These are the activations of a small neural network, seen along a few directions. Each row is one input.
Each table varies a few parts of the input and shows all the possible inputs, shuffled.
Descriptions start from the smaller parts, as in this example, which fits no table here: one of 4 places along a line, together with either a single point or (one of 2 separate values, together with one of 5 places around a ring) or one of 11 places around a ring.
Shared parts are said once, and a part with two or three values counts as separate values.
In the rows, 128 means zero.

Table:
row 1: [119 140 126 155 129 122 132 128 109 127  94 124 143 110 141]
row 2: [145 118 133  95 137 125 125 127 137 115 132 155 107 136 123]
row 3: [126 131 125 187 120 122 137 150 130 185 181 107 165 148 155]
row 4: [119 139 128 161 140 121 140 117 113 125  97 134 142 112 144]
row 5: [128 114 128  88 130 142 117 125 148 110 138 118 111 129 109]
row 6: [139 116 137  92 126 134 119 127 137 111 136 140 115 131 107]
row 7: [105 143 115 149 130 128 140 123 117 123 105  94 139 102 128]
row 8: [120 147 135 156 133 120 143 110 114 132  94 130 136 118 149]
row 9: [113 139 126 153 125 119 137 124 105 125 101 114 143 106 128]
row 10: [112 139 115 156 129 128 134 123 114 128 101 106 139 105 123]
row 11: [137 113 125 121 107 136 114 159 144 161 218 136 126 187 136]
row 12: [146 121 139  91 130 127 124 114 142 120 130 157 110 140 128]
row 13: [145 119 134  92 127 130 115 134 139 114 129 147 111 136 119]
row 14: [137 113 127  94 129 138 116 129 143 115 134 128 106 133 103]
- The inputs of row 4 and row 2 match in every part but one. If row 3 is changed in the same way as row 4 into row 2, which row does it become? => row 11
- What do these inputs look like to the network? => one of 2 separate values, together with either a single point or one of 6 places along a line

Table:
row 15: [121 132 139 145 123 117 132 138 117 152 137 128 137 133 152]
row 16: [128 121 126 125 146 123 144 121 142 131 135 116 130 116 125]
row 17: [131 136 128 129 133 130 127 114 128 120 104 141 131 123 148]
row 18: [120 126 123 102 123 137 119 114 134 109 108 110 122 113 116]
row 19: [122 128 134 154 113 119 130 133 113 154 149 132 150 138 144]
row 20: [114 129 120 125 120 144 120 143 132 129 138  98 125 127 114]
row 21: [124 127 124 112 121 132 120 120 125  93  99 119 113 117  98]
row 22: [124 134 122 154 130 129 126 140 126 142 133 127 134 142 148]
row 23: [122 133 125 141 143 128 139 111 135 136 132 130 127 131 149]
row 24: [131 145 133 126 130 117 139 123 113 136 103 146 120 121 139]
row 25: [117 126 127 115 129 140 135 109 145 119 135  98 126 125 115]
row 26: [135 122 118 148 122 127 124 145 127 139 152 116 148 127 116]
row 27: [131 142 139 131 130 113 140 127 102 116  96 154 118 121 125]
row 28: [134 118 132 138 129 126 125 142 137 133 140 110 145 123 131]
row 29: [128 119 129 115 141 119 127 130 120 106 101 140 123 102 112]
row 30: [128 132 116 163 118 128 125 137 123 140 146 129 148 148 139]
row 31: [165  89 149  34 122 136  99 143 164 125 201 178  84 185 118]
row 32: [116 128 115 134 110 148 116 138 126 131 153 102 137 129 105]
row 33: [133 134 131 137 134 131 127 120 116 108  93 152 121 125 131]
row 34: [126 140 135 140 136 119 147 114 125 151 129 133 120 130 143]
row 35: [140 129 124 120 135 124 129 126 137 119 106 129 129 110 119]
- What do these inputs look like to the network? => either a single point or (one of 4 places along a line, together with one of 5 places along a line)

Table:
row 36: [116 137 126 184 112 122 135 152 112 155 147 103 158 138 144]
row 37: [170 107 141  88 127 134 104 164 129 109 131 180 105 161 117]
row 38: [104 134 135 175 108 120 114 166 110 161 148  94 163 141 127]
row 39: [109 132 134 170  92 129 127 182  97 153 157  82 147 126 109]
row 40: [120 127 132  71 110 126 132 101 132 116 176 147 104 162 117]
row 41: [160 155 196 166 158  81 180  85 133 179  74 152 128 116 182]
row 42: [106 131 107 194 135 131 133 113 113 159 123 127 166 131 171]
row 43: [100 158 102 177 139 133 152 105 115 121  81 134 143  80 142]
row 44: [114 157 107 166 135 126 139  95  99 103  60 108 144  81 124]
row 45: [121 142 110 194 120 127 132 122 110 157 146 118 161 127 156]
row 46: [ 96 147 119 156 125 135 141 105  97 103  35 107 146  69 107]
row 47: [129 135 127  64 101 137 112 118 148 128 155 133  93 165 140]
row 48: [110 151 114 184 141 108 152 121 128 126 106 121 155 124 168]
row 49: [126 129 145  68 108 147 121 120 144 111 156 132  95 176 134]
row 50: [103 156 113 170 163 128 149 121 102 123  95 120 151 100 170]
row 51: [171 113 126  85 120 124  92 164 135 124 131 181 101 150 124]
row 52: [142  97 115  89 153 132 137 121 162 134 173 110 113 130  85]
row 53: [153 102 121  86 141 155 122 128 180 130 162 106 127 128 105]
row 54: [118 122 147  75 105 135 121 108 143 108 173 145 101 158 129]
row 55: [159 100 134  90 134 112 116 154 114 113 145 189 101 156 101]
row 56: [158  93 147  90 129 112 105 162 123 105 144 183 106 150 116]
row 57: [ 95 142 134 146 130 125 126 111  86  83  25  82 136  59  95]
row 58: [142  95 128  95 144 142 120 122 176 125 176 113 121 119  98]
row 59: [151 109 111  88 140 153 110 132 186 144 154 104 105 127 108]
- What do these inputs look like to the network? => either a single point or one of 11 places along a line or (one of 3 separate values, together with one of 4 places along a line)
- A walk changes only the place on the line of 4. It starts at row 55 and steps to row 56. List the rest of the walk in order. => row 37, row 51
- Change only the place on the line of 4 in row 58. List by row number the other rows that result. => row 52, row 53, row 59

Table:
row 60: [126 130 115 120 129 126 132 125 123 126 146 150 120 144 137]
row 61: [127 133 124 107 116 133 125 131 138 135 146 114 123 137 132]
row 62: [147 114 143 118 151 131 121 125 149 121 113 152 107 137 135]
row 63: [132 110 126 120 114 139 109 131 131 129 149 121 141 132 102]
row 64: [101 169 113 244 141  98 171 136  90 174  93  89 176  87 169]
row 65: [129 122 122 108 115 126 119 141 125 123 153 125 143 127 122]
row 66: [121 135 138 116 118 123 135 122 120 130 146 142 117 146 137]
row 67: [135 126 130 126 117 121 120 147 111 125 137 152 121 144 123]
row 68: [128 118 123 123 131 146 110 139 145 124 136 124 124 143 135]
row 69: [150 125 147 108 132 125 125 117 144 135 113 144 105 139 133]
row 70: [127 125 125 113 118 137 127 121 143 138 152 107 121 135 111]
row 71: [149 121 143 103 135 116 132 129 129 120 130 155 126 120 120]
row 72: [ 88 153 124 160 147 119 152 107  94  83  33  97 135  58 120]
row 73: [129 111 120 125 128 151 112 120 148 128 145 119 131 141 116]
- What do these inputs look like to the network? => either one of 2 separate values or (one of 3 separate values, together with one of 4 places along a line)
- Change only the choice among 3 separate values in row 61. List by row number the other rows that result. => row 65, row 68

Table:
row 74: [131 117 127 101 130 132 116 129 126 100 111 134 118 112 100]
row 75: [137 134 139 128 139 118 142 111 137 138 131 154 120 145 160]
row 76: [116 122 118 133 113 139 118 147 125 136 165 113 136 143 119]
row 77: [138 136 140 130 133 118 141 113 131 139 132 156 119 147 153]
row 78: [135 122 129  98 140 135 128 111 143 110 108 125 110 113 108]
row 79: [145 130 139 132 145 118 139 118 141 142 128 154 124 139 156]
row 80: [128 120 121 133 117 134 121 149 135 144 163 107 140 133 117]
row 81: [119 127 119 128 129 140 130 127 148 144 163 103 129 142 135]
row 82: [128 122 120 134 128 137 129 133 147 149 163 104 132 135 122]
row 83: [146 129 146 134 131 115 132 128 128 143 129 154 126 141 146]
row 84: [119 125 121 128 112 134 123 142 131 139 165 108 136 141 122]
row 85: [133 119 129  95 147 133 131 107 149 107 109 124 113 111 115]
row 86: [133 116 121 103 129 133 111 137 126  98 106 135 117 114 100]
row 87: [120 128 120 130 122 140 129 129 143 145 163 105 127 144 128]
row 88: [146 132 140 134 138 117 139 120 135 144 129 155 122 141 148]
row 89: [126 118 126 133 122 132 125 139 140 147 163 104 136 135 120]
row 90: [137 133 138 133 123 122 126 136 113 133 131 162 125 148 146]
row 91: [125 117 118 137 118 139 116 154 129 141 163 112 140 135 114]
row 92: [126 122 121 100 123 135 111 132 122  94 108 135 112 121 106]
row 93: [139 132 133 135 122 119 122 141 113 130 129 163 125 149 146]
row 94: [126 127 129  94 134 135 131 105 138 105 111 126 106 120 114]
row 95: [140 136 141 129 121 117 131 132 119 136 131 158 125 146 149]
row 96: [134 120 134  98 133 132 122 119 137 109 108 125 114 114 107]
row 97: [138 133 146 130 126 115 135 121 124 139 131 155 122 148 151]
row 98: [144 128 139 136 129 119 126 140 117 137 130 162 130 141 140]
row 99: [126 119 120 131 135 135 132 128 152 146 163 102 134 133 129]
row 100: [ 98 169 122 228 139 101 161 107  76 148  47 116 175  79 173]
row 101: [127 127 129  94 122 133 120 123 127 101 111 130 112 118 109]
row 102: [146 130 142 132 128 112 132 133 122 138 131 158 131 139 142]
row 103: [146 127 133 138 128 116 122 145 116 133 127 163 130 142 140]
row 104: [ 82 161 104 232 125 131 149 121  94 149  81  60 192  78 145]
row 105: [117 120 112 134 112 136 115 152 125 133 162 113 136 144 119]
row 106: [123 123 127  98 124 135 117 125 122  96 112 135 113 119 106]
row 107: [125 124 134  94 127 132 124 113 132 104 110 126 109 120 112]
row 108: [ 86 161 117 192 144 120 156 103  88 104  31  85 158  55 132]
row 109: [126 125 128  91 141 135 132 103 144 104 110 124 108 118 121]
row 110: [134 120 130  96 129 128 121 124 131 104 110 130 119 110 103]
row 111: [119 125 124 130 115 138 123 137 137 144 162 104 131 144 126]
row 112: [126 114 113 138 118 134 114 156 129 136 162 112 141 136 113]
- The inputs of row 103 and row 86 match in every part but one. If row 93 is changed in the same way as row 103 into row 86, which row does it become? => row 92
- What do these inputs look like to the network? => one of 3 separate values, together with either a single point or (one of 2 separate values, together with one of 6 places along a line)
- Change only the choice among 3 separate values in row 77. List by row number the other rows that result. => row 87, row 94
- Which other rows agree with row 91 in the choice among 3 separate values? List them by row number. => row 76, row 80, row 81, row 82, row 84, row 87, row 89, row 99, row 104, row 105, row 111, row 112
- Change only the choice among 2 separate values in row 106. List by row number the other rows that result. => row 74

Table:
row 113: [ 79 163 107 202 134 124 153 107  89 119  49  70 170  59 134]
row 114: [137 119 137  93 129 134 125 119 151 132 153 132 110 146 129]
row 115: [139 116 127  84 124 132 114 128 138 110 138 146 102 142 112]
row 116: [101 168 127 247 136 101 163 115  78 163  72 113 184  94 178]
row 117: [107 167 128 201 150 102 160  99  83 120  15 123 162  62 161]
row 118: [147 110 132  79 130 135 110 134 137 103 126 149 103 130 100]
row 119: [145 109 135  80 123 131 108 137 135 101 125 149 104 130  99]
row 120: [140 118 134 117 126 129 129 133 151 158 180 127 123 156 138]
row 121: [137 115 133  96 114 132 108 146 130 118 148 143 113 148 115]
row 122: [ 81 161 105 231 129 126 153 118  92 147  78  65 187  76 144]
row 123: [138 115 127  95 122 133 113 135 138 121 151 142 112 150 122]
row 124: [138 116 134  86 116 132 112 137 129 105 137 148 105 140 104]
row 125: [138 114 128 120 125 130 122 145 146 150 181 135 123 157 134]
row 126: [135 115 132  96 128 136 120 131 144 120 155 141 111 147 123]
row 127: [141 117 126 109 119 132 117 142 141 134 168 141 122 155 125]
row 128: [146 109 130  78 132 132 112 127 143 104 128 148 103 133 105]
row 129: [ 99 172 127 209 142 103 165  98  77 124  28 122 164  73 164]
row 130: [102 171 126 236 137 105 162 109  80 151  57 117 179  88 176]
row 131: [140 117 132 110 111 131 112 152 133 131 165 142 124 153 118]
row 132: [140 114 124 118 119 127 117 149 139 148 179 137 125 160 131]
row 133: [143 110 135  79 137 135 119 122 148 103 132 146 102 131 105]
row 134: [ 87 159 111 194 142 122 151 107  93 111  39  72 169  49 129]
row 135: [140 117 131  86 122 136 114 134 131 107 139 147 105 140 105]
row 136: [146 114 137  79 139 135 124 117 153 106 130 139 100 133 107]
row 137: [141 121 134 107 126 133 127 126 154 147 167 130 118 152 135]
row 138: [ 78 159 106 215 133 126 151 114  89 133  60  66 178  69 143]
row 139: [141 120 130 110 127 134 125 134 153 142 165 131 115 155 133]
row 140: [138 121 136  82 131 133 126 112 151 121 140 136 101 139 118]
row 141: [136 117 132  85 130 135 121 123 144 109 142 145 102 140 112]
row 142: [141 115 128 120 117 131 116 156 133 145 180 139 128 158 123]
row 143: [ 81 157 105 242 128 122 154 123  90 159  92  62 192  82 145]
row 144: [139 117 128 109 126 134 120 139 148 138 167 139 118 153 131]
row 145: [138 118 133  96 130 135 123 126 150 126 151 133 107 150 127]
row 146: [139 115 130 120 111 126 111 160 132 145 176 139 127 158 124]
row 147: [142 118 129 110 118 135 114 150 135 133 166 142 123 153 120]
row 148: [145 115 140  76 137 134 126 110 154 112 132 138 103 130 109]
row 149: [140 117 130 120 127 130 127 140 151 153 179 128 120 159 136]
row 150: [ 98 170 127 221 141 104 161 105  77 138  39 118 171  82 174]
row 151: [139 120 134  85 132 135 126 118 149 113 140 137 100 142 114]
row 152: [139 115 132  96 120 136 112 142 131 118 152 144 114 148 115]
- The inputs of row 127 and row 123 match in every part but one. If row 147 is changed in the same way as row 127 into row 123, which row does it become? => row 152
- What do these inputs look like to the network? => one of 5 places along a line, together with either one of 2 separate values or one of 6 places along a line
- Change only the choice among 2 separate values in row 129. List by row number the other rows that result. => row 113
